These are the activations of a small neural network, seen along a few directions. Each row is one input.
Each table varies a few parts of the input and shows all the possible inputs, shuffled.
Descriptions start from the smaller parts, as in this example, which fits no table here: line(4) and (point or ring(11) or (values(2) and ring(8))).
Shared parts are said once, and a part with two or three values counts as separate values.

Other details of the inputs vary at random and push rows far along two fixed directions, the same in every table; ignore that.
To show where, the next rows are all for the same input, with only those details redrawn:
[  1  19 -51 -36 -31  -3 -36  18  -5 -33  14 -59]
[-19   0  -6  16   1   0  13 -24  16 -14  13  18]
[  0  41  42 -34  39  47  -9  -3 -21  35 -16 -16]

Rows:
x1: [-16  -6 -10  19  10  -6   9 -23   1 -21   3  23]
x2: [  1 -23   1  26  -2 -14   5  -4   9  -4   1  23]
x3: [ 17  -5 -41 -24 -33 -17 -37  38 -12 -24  -1 -48]
x4: [ 15  17  40 -24  28  25 -13  21 -26  35 -29  -7]
x5: [  1 -21  -1  21  -3 -16  17  -5   5  -4   2  22]
x6: [  1 -23   2  24  -3 -15   7  -4  10  -6  -2  24]
x7: [ -6 -11   0  17 -13 -14  22  -3  16   1   4  22]
x8: [  0 -16   2  19 -12 -11  20  -8  19   3   9  17]
x9: [ -3 -13   1  17 -13 -13  22  -5  17   1   7  21]
x10: [-19   0  -6  16   1   0  13 -24  16 -14  13  18]
x11: [  2   0  46  16  24  17  23 -14   6  39  -2  26]
x12: [  0 -18  -2  19  -4 -19  18  -4   4  -4   0  25]
x13: [ -3 -17  -2  19  -5 -20  19  -2   4  -5  -3  26]
x14: [  2  12 -54 -30 -21  -6 -52  24 -17 -44   1 -54]
x15: [  9 -12 -14   5 -12 -13 -18  13  -3  -9   2 -12]
x16: [  3 -21  -1  21  -3 -17  16  -8   7  -3   2  21]
x17: [ -2 -16   1  19 -12 -11  21  -6  18   2   9  18]
x18: [  0 -16   1  20 -10 -11  18  -8  19   4  12  17]
x19: [ 19  16  39 -20  30  24  -9  12 -28  40 -18 -15]
x20: [ 21  -4 -43 -26 -31 -20 -31  31 -14 -19   6 -51]
x21: [ 12  18  39 -24  27  23 -12  23 -26  35 -31  -6]
Describe the family of inputs behind these rows.
Answer: values(3) and (point or line(6))
The inputs of x2 and x18 match in every part but the values(3) part. If x6 is changed in the same way as x2 into x18, which row does it become?
Answer: x8
Change only the values(3) part in x15. List by row number the other rows that result.
Answer: x11, x19
Change only the values(3) part in x14. List by row number the other rows that result.
Answer: x1, x10

Rows:
x22: [  0 -17 -21  16 -12 -16 -23  -3   3 -22  11   4]
x23: [-14   7  46  30  20   7  40 -25  16  43  -5  56]
x24: [ -3   3 -20   3 -28 -22   9  10  14 -14  12   6]
x25: [ -8   5   1  19   7 -12   6  -8  -6   9  -3  22]
x26: [ 11 -20 -22   4 -15 -17   4  -7  13 -25   0  -5]
x27: [ -6 -13 -22  24 -11 -19 -10   5   0 -19  17  -5]
x28: [-35  22  41  19  35  37  35 -48  25  16   7  47]
x29: [  1  26  18 -36  24  19 -18  28 -36  19 -24 -18]
x30: [ 19  21  27 -23  13  35 -21  22 -10  34  -4 -27]
x31: [ -5 -11 -15  18 -25 -14   1   8  19  -9  22  -7]
x32: [ -8  -6 -17  17 -31 -18   6   6  12  -5  16  -6]
x33: [-13  -6 -21  -1 -26 -17   8  14  14 -16   7   6]
x34: [ -5 -17 -24  13  -6 -18 -21  -1  10 -24   2   0]
x35: [ -7 -14 -30   7 -13 -14  -4  11  -2 -28  -7   7]
x36: [  1  -7  -8  10   0  -7 -12   0   4 -20 -11   5]
x37: [ -6 -12 -23   1 -28  -9   7  14  17 -18  -1   6]
x38: [ 19  27  17 -34  16  12  -3   8 -29  38 -14 -28]
x39: [-12 -10  53  28  32  16  25 -26  30  31  -9  53]
x40: [  7  -7 -26   0 -17 -29  16  -2   0 -18  12   1]
x41: [ 28  -1 -21 -23  -9   4 -23  18 -15  -2  11 -47]
x42: [ 23  19  25 -33  21  24 -13  17 -30  34  -5 -45]
x43: [ 23   4 -12 -40   1   5 -30  15 -11   3  -7 -50]
x44: [ -4 -18  50  19  32  13  41 -32   5  17 -16  52]
x45: [-15  -9  56  23  22  19  35 -21  19  20 -16  57]
x46: [  3 -15 -23  14 -21 -24  13  -5  -1  -9  16 -11]
x47: [  1 -11 -16   7 -26 -11  -3   4  27 -21   0   0]
x48: [-14  46   2 -34  26  38 -27  -7 -22  -2  -3 -32]
x49: [-25  12  35  15  44  31  42 -60  11  12   7  41]
x50: [  0 -15 -14  10 -26 -11 -12  -1  23 -12  17   2]
x51: [ -2 -16 -27  -4 -16 -24  15   3   0 -19   7   1]
x52: [ 13  40  19 -38  22  16 -23  28 -39  23 -21 -25]
x53: [ 11 -24 -20   6 -16 -17  -5 -12   9 -16  17  -3]
x54: [  7  20  25 -33  21  27 -27  20 -31  11 -30 -21]
x55: [ 20  23  20 -25  27  33 -37  24 -34  26 -12 -34]
x56: [ -9  -8 -23  23 -17 -24  -5   3  -6 -16  10  -5]
x57: [  4 -21 -29  -2 -17 -15  14   2   4 -22  -1   1]
Describe the family of inputs behind these rows.
Answer: values(3) and (point or ring(11))
The inputs of x26 and x36 match in every part but the values(3) part. If x51 is changed in the same way as x26 into x36, which row does it become?
Answer: x29
Change only the ring(11) part in x47. List by row number the other rows that result.
Answer: x23, x24, x30, x31, x32, x33, x37, x39, x45, x50
Change only the values(3) part in x25. List by row number the other rows that result.
Answer: x23, x38

Rows:
x58: [  3  19  -3 -28   4  16  -9   3  -2   3   0 -26]
x59: [ -3 -18 -20  14 -10 -23   7  -7  -2 -18   1   6]
x60: [-15  -1 -22  14 -10 -11  -4 -10   6 -28   6  10]
x61: [ 15   6   5 -19  -3  10 -11  10 -10  16   3 -27]
x62: [  5  13   2 -22  -9   2   0  16  -6   9 -10 -22]
x63: [-12   7  45  14  38  26  29 -32   8  28   2  34]
x64: [  4 -16 -19  20 -12 -18  -4   0   6 -16  10   9]
x65: [  0 -20 -19  15 -10 -20   7  -3  -2 -17   5   7]
x66: [ -9 -11 -23  11  -3 -10  -1 -12   9 -28  11   6]
x67: [ 11  10   5 -22  -9  12  -5  22  -5  12  -5 -23]
x68: [ -1 -11 -21  15 -10 -25   4  -3   1 -19   2   9]
x69: [ -3  23   3 -21  -1  16 -14   5  -6   3   3 -27]
x70: [ 13  17   0 -21  -2   5  -5  15 -11  13  -1 -24]
x71: [ 12  10   4 -25  -5   6 -10  21  -8  13  -1 -20]
x72: [ -1  16  -3 -16  -1  11 -15  17  -6  19   1 -26]
x73: [-16  14  42  11  32  26  28 -31   7  27  -7  43]
x74: [  3 -23 -17  18 -12 -16  -1  -4   3 -15   9   6]
x75: [ -9  -2  48  17  33  12  30 -13  -3  26 -25  44]
x76: [  4 -25 -15  20 -10 -19  -5  -7   6 -15   5   2]
x77: [  3  18  -2 -27   6  17 -10   2  -4   4   4 -28]
x78: [ 9 14 52  2 33 28 14 -8 -4 46 -8 19]
x79: [ -1 -20 -14  17 -18 -14   0   7  10 -18   3  10]
x80: [ -5 -15 -18   9 -12 -27   3   2   2 -18  -1  13]
x81: [ -7 -13  30  37  28  -2  34 -23   4  14  -6  56]
x82: [-10 -11 -26   8  -6 -10  -1 -10   9 -28   3  10]
x83: [ 14   7   3 -21  -2  10  -6  12 -13  14   1 -27]
x84: [  0 -20 -17  13 -13 -21   0   7   5 -18   5  14]
x85: [-10  28  48  -4  34  34  14 -19  -4  34 -11  21]
x86: [  2  18  -5 -29   2  17 -10   4  -4   4  -4 -23]
x87: [  2  12  50  -4  34  22  24 -15 -13  44 -16  15]
x88: [ -3 -17 -18  10 -12 -24   4   6   3 -18   2  14]
x89: [  0 -22 -12  19 -16 -17  -3   3  14 -17  -2   6]
x90: [  1 -22 -14  16 -12 -22  -9   2  10 -16   2  10]
x91: [  2 -23 -18  17 -11 -17   4  -2   0 -17   8   6]
x92: [ 8 15 51  0 34 28 18 -6 -7 44 -9 19]
x93: [ 13   9   6 -23  -6   7 -15  19  -6  15   0 -20]
x94: [-10 -11 -22  13  -3 -10  -2 -12   7 -27  13   4]
x95: [  8  13   4 -24  -8   8  -1  21  -7  11  -8 -24]
x96: [ -4  26   1 -21  -1  15 -14   4  -6   3   1 -26]
x97: [-14  -9 -19  17  -8  -9  -4 -10   6 -28  11   4]
x98: [-13  -3 -26  10 -10 -11  -3 -11   6 -28   5  13]
x99: [  7  15   2 -28  -4  -1  -7  16 -11  13  -8 -21]
x100: [-16  -3 -20  16 -10 -11  -4 -10   7 -28   7   7]
x101: [ -4 -17 -17  13 -16 -18   9   8   6 -20  -2  10]
x102: [ 10  13   3 -27  -4   3  -6  20 -10  13  -4 -20]
x103: [  1  22  -5 -29   0  17 -12   4  -5   3  -3 -21]
x104: [-15  -5 -18  16  -9 -11  -4  -9   7 -28  10   5]
x105: [ 12  10   1 -23  -2   6  -2  11 -15  14  -1 -27]
x106: [ 16   4   6 -16  -1   8 -14   6  -7  16  -2 -30]
x107: [ 11  19   0 -22  -2   2  -6  11 -12  13  -5 -25]
x108: [ 12   8   8 -18  -7   9 -13  17   1  14  -9 -26]
x109: [-11  -7 -27   8  -8 -10  -2 -10   8 -29   3  12]
x110: [ -3 -18  35  43  28  -1  21 -27  12  16  -6  51]
x111: [ 13   7   7 -21  -4   4 -18  15  -3  15  -5 -23]
x112: [-12 -10 -20  15  -5 -10  -3 -11   5 -27  12   5]
x113: [-17 -10  27  30  34   9  29 -34  14   4  -5  53]
x114: [ 11   9   7 -20 -10  12  -9  20  -3  14  -4 -24]
x115: [-14 -14 -25  22  -9 -16  -5   4   7 -13   7   8]
x116: [ -5 -15  32  39  27   1  30 -22   7  14  -3  56]
x117: [ -2  20   2 -20   1  17 -13   4  -7   3   4 -29]
x118: [ 17  12   5 -15  -1   6 -17  10  -3  15  -2 -27]
x119: [  1 -21 -16  14 -15 -20  -5   5   7 -16   7  14]
x120: [  0  19   1 -22   3  17 -12   3  -8   4   6 -28]
x121: [ -2 -20 -16  15 -17 -15   5   8   8 -20   1  10]
The inputs of x82 and x86 match in every part but one. If x113 is changed in the same way as x82 into x86, which row does it become?
Answer: x58
Describe the family of inputs behind these rows.
Answer: values(2) and (point or ring(11) or (line(4) and line(5)))
Change only the values(2) part in x81. List by row number the other rows that result.
Answer: x70
Change only the values(2) part in x97. List by row number the other rows that result.
Answer: x117
Change only the line(5) part in x67. List by row number the other rows that result.
Answer: x62, x95, x108, x114
